Q: [148 118  92 142 117 153 125]
L: [131 125  52 109  74  92 114]
T: [134 134 169 165 136 117 134]
P: [130 143  55 125 114 152 107]
A: [129 131 115  43 140 146 125]
V: [133 133 106 152 165 166 146]
Y: [137 126  72 194 126  69 150]
N: [134 125 113  99 113 119  94]
S: [113 146 115 129 144 131 132]
C: [129 148 162  11 105 135 134]
E: [124 112  89 117 114 176 130]
Z: [124 112  89 117 114 176 142]
size: [137 126] | 2
size: [134 125 113  99 113 119  94] | 7
size: [134 125 113  99 113] | 5
size: [137 126  72] | 3

